Look-ups in named tables: a row name and a column name give one cell, copied from the table.

sebo =
cols = litapo, figumu, zun, direfo, kof, delov, vukuvu, gokenag
zelero: [-0.12, -0.31, -0.53, -0.53, -0.24, -0.28, 0.05, -0.45]
zes: [0.00, -0.12, -0.57, -0.59, -0.10, -0.37, 0.22, -0.50]
volesol: [0.53, 0.57, -0.21, -0.35, 0.47, 0.33, 0.37, 0.11]
kudup: [-0.07, -0.24, -0.24, -0.19, -0.15, -0.24, -0.33, -0.31]
nitu: [-0.18, -0.33, -0.57, -0.54, -0.25, -0.59, 0.02, -0.65]
kodosim: [-0.50, -0.32, 0.07, 0.16, -0.46, -0.14, -0.12, -0.03]
fak: [-0.51, -0.37, 0.54, 0.68, -0.34, -0.05, -0.81, 0.23]
bef: [0.20, 0.38, 0.05, -0.07, 0.25, 0.37, 0.31, 0.30]
zus: [0.05, -0.04, -0.64, -0.68, -0.07, -0.33, 0.38, -0.51]

delov of kudup = -0.24
zun of volesol = -0.21
gokenag of kodosim = -0.03
figumu of fak = -0.37
figumu of kodosim = -0.32
gokenag of zelero = -0.45
gokenag of zes = -0.50
gokenag of fak = 0.23
delov of bef = 0.37
direfo of zes = -0.59
direfo of kudup = -0.19
figumu of zes = -0.12
direfo of volesol = -0.35
kof of nitu = -0.25
Row with the largest direfo: fak

vuno.tsv
	vap	regefi	met	pibive	bonalal	lamefa	roz	mefidi	manare
denekeb	54	208	184	217	217	84	132	114	101
virufur	93	223	53	216	246	217	206	114	95
rabeba	175	177	175	175	175	176	177	177	174
sez	176	173	173	170	168	171	175	180	173
nitis	175	175	174	173	172	172	176	179	174
zan	159	101	172	217	211	139	83	101	221
tovema	168	215	156	112	122	184	231	212	112
sav	168	150	184	173	160	176	157	163	180
nev	180	158	188	161	159	168	163	170	181
gizuzo	183	165	194	165	169	170	164	167	184
dulisa	202	215	172	145	205	153	190	167	167
kosa	171	207	156	111	122	189	225	205	117
voguge	174	88	240	226	231	247	94	41	250

What is the manare of gizuzo in vuno? 184
What is the bonalal of dulisa in vuno? 205
What is the mefidi of virufur in vuno? 114
What is the mefidi of rabeba in vuno? 177
What is the mefidi of dulisa in vuno? 167
What is the met of sav in vuno? 184
What is the vap of nev in vuno? 180
What is the regefi of tovema in vuno? 215
What is the manare of sav in vuno? 180
What is the regefi of kosa in vuno? 207
What is the mefidi of gizuzo in vuno? 167
What is the roz of kosa in vuno? 225
What is the manare of rabeba in vuno? 174
What is the roz of rabeba in vuno? 177
What is the roz of nitis in vuno? 176
What is the mefidi of nitis in vuno? 179
What is the vap of sez in vuno? 176
What is the vap of virufur in vuno? 93
What is the roz of zan in vuno? 83
What is the lamefa of sav in vuno? 176

kef:
         dizu  vid  rorabe  puliv  kivake
nukazi    130  192     158    110      74
lazop     191  138     141     55      69
fug       173  189     165     63      43
miv        73  216     212    146     122
tamolog   131  181     162    108      86
mus       134  119      32    162      88
pul        89  128      75    189     136
donar      81  199     151    164     105
lezona    139  110      36    155      95

mus, vid => 119
miv, dizu => 73
mus, dizu => 134
donar, vid => 199
lazop, dizu => 191
pul, kivake => 136
mus, kivake => 88
tamolog, puliv => 108
fug, kivake => 43
pul, vid => 128
pul, puliv => 189
fug, dizu => 173

gunade:
,bos,manito,zur,sala,pova,tak,dokosir,tenit
figavaz,0.08,0.35,0.33,0.31,0.29,0.23,0.51,0.37
bub,0.37,0.77,0.24,0.33,0.53,0.57,0.29,0.49
nabop,0.37,0.17,0.34,0.23,0.36,0.23,0.29,0.13
topovo,0.28,0.27,0.29,0.28,0.28,0.29,0.29,0.28
lek,0.33,0.11,0.24,0.26,0.35,0.14,0.22,0.23
fof,0.28,0.20,0.24,0.42,0.30,0.39,0.38,0.41
rufat,0.12,0.21,0.22,0.29,0.34,0.46,0.27,0.35
damar,0.10,0.25,0.36,0.19,0.41,0.32,0.36,0.21

What is the tenit of topovo in gunade?
0.28
What is the pova of nabop in gunade?
0.36
What is the tenit of nabop in gunade?
0.13
What is the bos of damar in gunade?
0.10
What is the bos of topovo in gunade?
0.28
What is the sala of fof in gunade?
0.42
What is the zur of lek in gunade?
0.24
What is the tak of damar in gunade?
0.32
What is the bos of nabop in gunade?
0.37
What is the tenit of rufat in gunade?
0.35

zosot:
,diru,silol,rutagub,totekek,vemo,fid,genevo
favi,134,206,100,114,79,43,33
nav,102,133,109,98,70,74,85
bovo,73,108,98,103,78,104,57
suduf,136,209,99,111,79,40,36
kos,117,149,91,75,87,62,95
meke,117,150,90,73,88,62,94

kos, genevo -> 95
bovo, totekek -> 103
bovo, diru -> 73
favi, diru -> 134
suduf, fid -> 40
suduf, silol -> 209
bovo, rutagub -> 98
meke, genevo -> 94
suduf, genevo -> 36
favi, rutagub -> 100
favi, vemo -> 79
kos, totekek -> 75
bovo, fid -> 104
meke, vemo -> 88
meke, rutagub -> 90
bovo, genevo -> 57
Row with the largest fid: bovo

ruf =
         zod  baro  terob  burole  vavu
tiz      158   127    153     128   178
fekad    116    37    199     204   113
zedif     93   115     72     123   160
gib      134   117    127     108    83
latopar  156   128    146     163   208
pesem     68    84     36      88   146
pez       62    79     74     149   143

What is the terob of gib in ruf?
127
What is the vavu of zedif in ruf?
160
What is the zod of pesem in ruf?
68
What is the baro of latopar in ruf?
128
What is the burole of tiz in ruf?
128
What is the burole of pesem in ruf?
88
What is the zod of gib in ruf?
134
What is the vavu of latopar in ruf?
208
What is the vavu of pez in ruf?
143
What is the vavu of gib in ruf?
83
What is the zod of tiz in ruf?
158
What is the baro of pez in ruf?
79
What is the baro of gib in ruf?
117
What is the zod of pez in ruf?
62
What is the vavu of pesem in ruf?
146
What is the burole of zedif in ruf?
123
What is the zod of latopar in ruf?
156
What is the vavu of tiz in ruf?
178
Which row has the largest terob? fekad

mikig:
columns: kol, dav, fen, lisu, tireme, zuruvor, ziti, tulu
ref: [77, 87, 133, 137, 131, 112, 125, 157]
misif: [208, 221, 152, 88, 152, 138, 129, 81]
zuto: [109, 101, 138, 153, 94, 125, 141, 138]
lovo: [123, 97, 135, 161, 183, 127, 115, 152]
ditil: [124, 154, 125, 168, 130, 141, 113, 137]
vup: [197, 182, 136, 112, 162, 158, 123, 108]
tokota: [154, 143, 147, 149, 109, 144, 130, 125]
mopibi: [61, 85, 134, 180, 144, 135, 134, 181]

tireme of misif: 152
fen of ditil: 125
ziti of mopibi: 134
kol of misif: 208
lisu of tokota: 149
tireme of mopibi: 144
dav of misif: 221
kol of zuto: 109
zuruvor of lovo: 127
tireme of lovo: 183
dav of ditil: 154
zuruvor of tokota: 144

fiti =
	finumo	vugo	vigiva	poravit	ribu	gadi
pibubek	0.103	0.368	0.452	0.540	0.439	0.421
foru	0.785	0.565	0.550	0.511	0.483	0.535
silufiv	0.589	0.394	0.436	0.525	0.495	0.500
muk	0.492	0.403	0.422	0.483	0.501	0.469
beson	0.413	0.495	0.523	0.501	0.395	0.527
rigogi	0.372	0.508	0.580	0.586	0.396	0.519
vif	0.261	0.460	0.577	0.598	0.355	0.534

beson, poravit -> 0.501
beson, vigiva -> 0.523
vif, vugo -> 0.460
silufiv, gadi -> 0.500
vif, poravit -> 0.598
rigogi, poravit -> 0.586
Which row has the largest gadi? foru

relena
columns: sebidi, sus, bozi, meb, ludev, dob, gaz, giselak, bokir
bak: [-42, -901, -232, -89, -396, -553, 197, 59, 269]
ril: [-775, 65, 30, 587, -287, -38, -308, 137, -129]
sibu: [-421, 351, 254, 113, -46, 3, 24, -463, -647]
kas: [-482, -279, 24, 178, -363, -293, 40, -179, -179]

What is the bokir of sibu in relena?
-647
What is the sebidi of bak in relena?
-42
What is the giselak of ril in relena?
137
What is the giselak of bak in relena?
59
What is the sus of ril in relena?
65
What is the bozi of sibu in relena?
254
What is the ludev of ril in relena?
-287

Table vigus
cols = kizized, letomo, duse, tas, tudum, duvi, boz
bosuful: [0.46, 0.55, 0.61, 0.31, 0.45, 0.53, 0.53]
dogadol: [0.62, 0.58, 0.50, 0.88, 0.58, 0.59, 0.55]
pimoga: [0.62, 0.58, 0.50, 0.88, 0.58, 0.60, 0.55]
pezus: [0.48, 0.46, 0.52, 0.25, 0.53, 0.45, 0.51]
gebelo: [0.48, 0.57, 0.61, 0.42, 0.45, 0.55, 0.54]
mib: [0.60, 0.60, 0.53, 0.85, 0.55, 0.61, 0.55]
nepib: [0.48, 0.46, 0.52, 0.24, 0.53, 0.46, 0.51]
vususu: [0.61, 0.59, 0.52, 0.87, 0.56, 0.60, 0.55]
sovinut: [0.47, 0.56, 0.61, 0.38, 0.45, 0.54, 0.54]
lubapug: [0.54, 0.46, 0.47, 0.44, 0.58, 0.47, 0.51]

letomo of vususu = 0.59
boz of nepib = 0.51
duvi of lubapug = 0.47
duse of pezus = 0.52
kizized of pimoga = 0.62
tudum of sovinut = 0.45
tas of pezus = 0.25
tudum of pimoga = 0.58
duvi of pezus = 0.45
tudum of mib = 0.55
tas of nepib = 0.24
duse of sovinut = 0.61
boz of gebelo = 0.54
letomo of dogadol = 0.58
Row with the largest letomo: mib

